Each row below holds a small network's activations on one input, seen along a few directions.
In each table, some parts of the input vary, and every possible input appears once, in random order.
Descriptions start from the smaller parts, as in this example, which fits no table here: line(4) and (point or ring(11) or (values(3) and ring(5))).
Shared parts are said once, and a part with two or three values counts as separate values.

Other details of the inputs vary at random and push rows far along two fixed directions, the same in every table; ignore that.

Rows:
R1: [  2 -34  12  -5 -38 -48  20  25  27  59 -20 -55   3]
R2: [  2   0 -16  29  -6  15 -29   4 -11  -7  -4  -9 -21]
R3: [ 27   5  10 -21  -2   1  22  30 -28 -26 -14  21   9]
R4: [ -4   5  65  10  20 -29  40   2 -21  -1 -21  39  27]
R5: [-17  -9   9  11   6 -33   3 -12 -40 -13 -12   7  31]
R6: [-27   4 -22  19   3  16 -27   5   7 -12  15  -9 -11]
R7: [-13 -54 -25  -2 -30 -67  17   7   1  56 -24 -75  16]
R8: [-16 -47   0   1 -29 -57  12  27  15  61   2 -84  11]
R9: [  5  24  -3  -9 -39  22 -48  14  22  -1  28  -3   9]
R10: [ 28  -4  37   4  59  14  62 -44 -11  10 -23  42  -2]
R11: [ 20 -19 -17 -18  16 -17  33  10  -1  -1   4 -26 -31]
R12: [-15  17  12  -7 -39  -4 -39  15  13  -7  19  -3   3]
R13: [  9   5  49 -17  31   4  59 -20 -10  10 -10  45  33]
R14: [ -5 -14 -14  28  26 -19  14 -26 -36 -10 -27  12  -4]
R15: [ 30  -8 -34   6 -28  16 -28   2  37  36  -2 -44 -33]
R16: [-26  36 -21   6 -45  47 -92  22  -4 -57  31  14  14]
R17: [  4   8 -70 -34 -33  32 -54  21  34 -32  35 -40 -45]
R18: [  1   4  25 -25  18  21  34 -13  10   7 -10  36  34]
R19: [  0  36   0  12  26  45 -17 -11  11 -22   6  46  -2]
R20: [ 22  17  15  -3 -19  16 -26   9   6  -4   8  12  13]
R21: [-24   6  32  14  45 -10  40  -9   2   2 -14  38  -3]
R22: [-20  34  20  -2 -16  18 -34  14   3 -36   6  40  17]
R23: [ 34  33 -25  -4   1  52 -32   4 -28 -71   2  42 -34]
R24: [ 23  24  10 -23  -5  16 -11  24 -31 -56   9  34   6]
R25: [-32 -41   2   0 -19 -57  25  26  15  62  10 -73  17]
R26: [ 39   5 -28  -7 -19  56 -34 -25  21   0  -6  -7 -32]
R27: [  8   4  21  21  17  -3  14  -5  -6   5 -23  23 -21]
R28: [-23   0  37  34  61 -19  53 -12 -34   1  -6  35   7]
R29: [ 29 -38   2 -26 -25 -10  37  -2  31  62 -22 -45  12]
R30: [  9  43  -4 -27 -17  35 -36  24 -25 -73  28  42   2]
R31: [-33  19 -14   4  -6   5 -40  -6 -29 -49   2  32  32]
R32: [ -1  13 -24 -38 -27  15 -24  39   8 -34  23  -8   3]
R33: [-28  -7   4  26  49 -30  36 -34 -40 -14 -11  27   7]
R34: [  5   4  13  -9  53 -13  64   1 -25 -19   2  30 -13]
R35: [ 12   2  32  -1  60  13  66 -43  -5  12 -13  43  -2]
R36: [ 27  12  24   6  -3  14   5   9  -5   5 -19  29  23]
R37: [-7  2 12 -9 -2 -2 15 14 26 26  2  0 30]
R38: [-29   7 -17   3 -21 -14 -39  -8 -26 -25  11   0  20]
R39: [-31  -1 -55  10  -8   4 -44 -21   1 -27   8 -13 -11]
R40: [-13 -29 -20  19  16 -38  12 -25 -18  10  -9 -26  -7]
R41: [ -3   1 -20  22 -11  15 -48  -1  -5 -16  17 -16 -24]
R42: [ -6 -23   3  13 -24 -25  -1  26  -5  30 -11 -38  15]
R43: [ 23 -16  27 -20  -1   1  35 -15  11  25  -8  -1  21]
R44: [-18 -29 -25  -4 -27 -36  -8   7  51  60  21 -78 -40]
R45: [  3  10   4  14  -8   7 -31  -7  10  -9   6   3 -31]
R46: [  9  19 -39   0 -32  34 -66  -2  40   6  34 -29 -35]
R47: [  3   2  23  -6  62  24  63 -38   7   8 -21  45   5]
R48: [ 16 -30  -4   4   7 -25  27  -4  35  64  -1 -52 -19]
Description of these inputs: values(2) and line(4) and (point or line(5)).
Changing only the values(2) part turns R27 into R1. The same change can be made to R33. Which row results?
> R38
Changing only the values(2) part turns R26 into R29. The same change can be made to R11. Which row results?
> R24
List by row number the other rows that have the values(2) part and the line(4) part in common with R33.
> R28, R34, R35, R44, R46
Change only the values(2) part in R32. List by row number the other rows that result.
> R17
Change only the line(5) part in R4. List by row number the other rows that result.
> R5, R8, R20, R43
Change only the values(2) part in R9. List by row number the other rows that result.
> R46
Change only the line(4) part in R16. List by row number the other rows that result.
> R8, R25, R42
Start at R39 and move only the line(4) part, one step at a time. The first step leads to R33. Which rows follow, in order?
> R40, R14

Rows:
R49: [-49 -44  16  -1 -17 -81  39  40  25  70  -2 -66  33]
R50: [ 32  42 -13  -6  31  67 -22  -3 -21 -81  15  65 -27]
R51: [-22  -3  38  -9  19 -50  45  15 -32  -9  -9  25  37]
R52: [ 19 -16  37   6  49 -24  78  -4 -46  -1 -39  34  32]
R53: [ 16   9   3 -19  46  17  52  -3 -11 -18  -4  38 -15]
R54: [ -9 -41 -14 -19  14 -36  61   5  63  91  13 -73 -12]
R55: [-31 -17 -14  35  80 -29  62 -49 -15   6 -12   6 -30]
R56: [-51  10 -35  44  -4 -23 -69  -4 -49 -51  11  -4  -9]
R57: [  2  11 -28 -22 -66  37 -79   3  24 -14  25 -27   4]
R58: [ -5 -46  -6 -34  14 -32  70   1  58  79  13 -69 -18]
R59: [ 30 -35  11 -17  -4 -34  46  -7  33  68 -17 -48 -11]
R60: [ 20  24  17  -1  15  30  11  -7 -51 -49 -22  69  26]
R61: [-11  31  37   4  62  34  39 -13  -2 -23  -5  76   8]
R62: [ 17  -2  54  20  35  -8  57 -14   5  49 -24  25  15]
R63: [-25  29 -14 -12 -67  21 -93  27  -2 -53  41  -2   8]
R64: [ 18  38 -24 -27   1  56 -39 -11  16 -51  28  33 -28]
R65: [ -8  22  32   3  22 -13  26  20 -63 -54 -14  62  30]
R66: [  9 -21  41  14  18 -20  51  -4  28  68 -29  -9   8]
R67: [ -8  17  -9   1 -40  35 -59   2  21 -10   5   3  17]
R68: [ 42 -39 -11  -5 -14 -22  28  13  20  49 -15 -62 -27]
R69: [   0   51   11   11   -1   29  -51   27  -68 -108    7   71   15]
R70: [ 40  -6  46   4  45  -7  81 -10 -28  17 -43  44   3]
R71: [   0  -15  -87   30  -65   25 -118  -23   36    9   22  -79  -71]
R72: [  3 -49 -14 -31 -29 -52  33   4  35  68 -11 -74  15]
R73: [ -1   2 -49 -11 -83  29 -96  12  45  16  34 -62   1]
R74: [  30    8  -46  -22  -95   51 -107    3   62   10   36  -64  -46]
R75: [-21  31  -3  53  43  30 -44 -45 -73 -78 -17  81   6]
R76: [-33  10  23  11  -7 -30  -6  24 -13  -1  12   8  36]
What do these inputs look like to the network?
> line(4) and (point or line(6))
Changing only the line(4) part turns R66 into R67. The same change can be made to R71. Which row results?
> R75
Start at R66 and move only the line(6) part, one step at a time. The first step leads to R62. Which rows follow, in order?
> R74, R59, R70, R68
Change only the line(4) part in R53. List by row number the other rows that result.
> R60, R65, R70

Rows:
R77: [-25  -5  61   7  21 -36  44  -8 -29  12 -14  42  47]
R78: [  9   5 -27 -33 -34  10 -41   9  -8 -39  19  -1 -17]
R79: [ -30  -39  -63  -25  -61  -28  -27   45   59   52   23 -112  -12]
R80: [ -3 -22   2  -2  31   0  54 -17  26  42 -20  -4   7]
R81: [ -6  10  -1  -1 -57   3 -60  14  19  -8  14 -25  14]
R82: [ 29 -14 -42 -31 -53   7 -25  24   7   6  10 -52 -19]
R83: [ -1   6  39  46  64  15  50 -50 -34 -16 -31  70  -5]
R84: [-20  33 -10  34  15   8 -39   5 -29 -45   2  37  -7]
R85: [ -12  -60  -57   -8  -32  -49   -6   10   11   31    1 -105  -33]
R86: [ -1  -3  34  12  -8 -17  12  10  -8  16 -10   7  43]
R87: [ -3   4   8  -8 -19  -9  -9  27  19  -3   6 -13  -6]
R88: [ -3  19 -23 -15   5  26 -16   4 -29 -65   2  37  11]
R89: [  2 -21  45  12   5 -32  55   7 -17  43 -24  -5  47]
R90: [ 34 -25  -8 -14 -13   8  16  -5  41  69 -17 -49 -20]
R91: [ -8 -26  21  -7  66 -21  89  -5   0  33 -11   5  21]
R92: [-31   0   9  37  -8  -9 -42 -10 -33 -18  -1   9  15]
R93: [  4  16 -37  28  -9  33 -46 -34  15  -7   3   8 -31]
R94: [-21   2 -23 -16 -34 -16 -23  23  22  18  19 -47  -8]
R95: [  3 -24  47 -13  58 -33  90 -10  -2  37  -6  12   4]
R96: [-26  29 -20   0 -45  38 -91   7  -2 -45  17  17  29]
R97: [  9  41 -28 -13 -17  58 -65  -9   9 -51  40  15 -21]
R98: [ 13  17 -12 -14 -27  46 -50 -17  33  -2  10   4 -31]
R99: [ 21   1  52   3  51   3  62 -25  11  20 -37  44   3]
R100: [27  2 14 -7 20 10 26  3  7 11  6  7 -3]
R101: [  8 -22 -24 -14 -49 -13  -4  39  34  46   8 -68  -9]
R102: [ -6 -18  -4  22  44 -30  48 -19  -3  25   1 -12 -11]
R103: [-29  16  44  41  63 -13  36  -4 -56 -32 -25  61   8]
R104: [-23 -53 -15 -26 -36 -70  36  34  48  86   8 -98 -13]
R105: [ 11  58   3   5   9  73 -45 -36  -6 -56   2  75  -9]
R106: [ 18  27   0 -17  -4  22 -20   6 -22 -63   1  37  -4]
R107: [ -9 -15   9  25  43 -10  43 -24 -17   3  -2   0 -14]
R108: [ -21   27  -21   33  -28   16 -100  -10  -24  -37   16   17   10]
R109: [ 31 -30  16  -4  13 -10  47 -11  38  64 -22 -15  -6]
R110: [ 35  19 -14 -14 -20  51 -34   7   8 -14  22  -2 -20]
R111: [-22  21  -7   0 -47   5 -60   0   3 -16  21  -6  22]
R112: [ 24 -11  28  -8  39 -28  66   9 -30  -7 -24  35  17]
R113: [  8  35  38  13  23  20   7  19 -26 -43  -6  76  17]
R114: [ 21  35  12 -10  11  44 -23  -7   2 -42  13  36 -10]
R115: [ -5 -19   7 -21  29 -47  70   0 -21  11 -16  -7  14]
R116: [ -3 -15 -49   4  -9 -23 -25  -2 -15 -14   3 -31 -20]
What do these inputs look like to the network?
> line(5) and (values(2) or line(6))
Changing only the line(5) part turns R101 into R82. The same change can be made to R104. Which row results?
> R78
Change only the line(6) part in R96. List by row number the other rows that result.
> R77, R81, R86, R89, R111
Change only the values(2) part in R116. List by row number the other rows that result.
> R85

Rows:
R117: [ 18  49  55  10  47  44  20  -9 -25 -48 -11 103  16]
R118: [-10  44  -9   1 -23  29 -63   6 -26 -67  19  41   7]
R119: [ 19 -39 -60 -30 -48 -13 -24   9  45  37  11 -93 -40]
R120: [ 13  40  -9 -11 -21  58 -51   8   2 -51  14  39 -12]
R121: [ 20  35 -22 -14  -6  53 -46 -13  -4 -56  22  33 -26]
R122: [ 13   5 -44 -21 -33  38 -48  -6  33 -10  18 -24 -32]
R123: [ 15 -49  12  -6  14 -39  73 -16  35  86 -21 -52  -9]
R124: [-20  28  54  19  55  -4  43 -10 -54 -39 -26  92  43]
R125: [-23  10 -36   6 -40  21 -73   4   6 -30  22 -17 -15]
R126: [-25  -5  33  17  49 -38  53  -6 -39  -7 -10  30  15]
R127: [ 22  40  41   7  44  31  22   1 -55 -68 -19  97  13]
R128: [  9 -45   6 -13  22 -39  73 -12  45  80 -14 -52 -10]
R129: [ -8  -1 -13  12  20   9   6 -12  -3  -2  -2   7  -9]
R130: [ -3 -21  -7 -24 -20 -24  15  22  14  26  14 -43  10]
R131: [  5  -4  28  -4  18 -17  37  13 -30 -12 -14  20  29]
R132: [-18   8 -23  11 -31  14 -66   0  17 -12  22 -21 -14]
R133: [ -8 -48  -1   8  30 -50  67 -10  32  83 -14 -57  -6]
R134: [  0  14 -52   1 -21  29 -59  -4   7 -27  29 -18 -33]
R135: [-10  21 -24   0 -47  19 -78   8  20 -17  20 -12   2]
R136: [ -7 -46  21 -14   3 -55  64  15  34  80  -8 -56  25]
R137: [  5 -28 -80  -8 -55  -3 -61  11  33  17  22 -91 -41]
R138: [23 17 17 -1 -9 27 -7  1  6 -1 -5 21 -3]
R139: [ -5  13  30  -5  17   9  22   6 -19 -20  -7  40  30]
R140: [  6 -22  11  -9 -26 -16  10  10  22  47  -1 -37  16]
R141: [ 10   6  36  -9  43 -10  65   6 -19  -2 -11  37   9]
R142: [-19 -30  18  17  34 -57  56   1 -31  14 -23  -9  12]
R143: [  1 -21  27  26  48 -24  64 -24  -9  43 -28   6   4]
R144: [ -4   8  -5   7 -38   6 -47   1   4   3   3  -6   9]
R145: [-14  10  36  31  26  -3   8 -19 -32 -11 -16  41  14]
R146: [ -4  12 -38  -3 -53   6 -74  18  -7 -35  14 -19  -3]
What do these inputs look like to the network?
> line(5) and ring(6)
Changing only the line(5) part turns R133 into R143. The same change can be made to R117. Which row results?
> R138
Change only the ring(6) part in R131. List by row number the other rows that result.
> R119, R127, R137, R142, R146
Start at R144 and move only the line(5) part, one step at a time. The first step leads to R135. Which rows follow, in order?
> R124, R118, R146
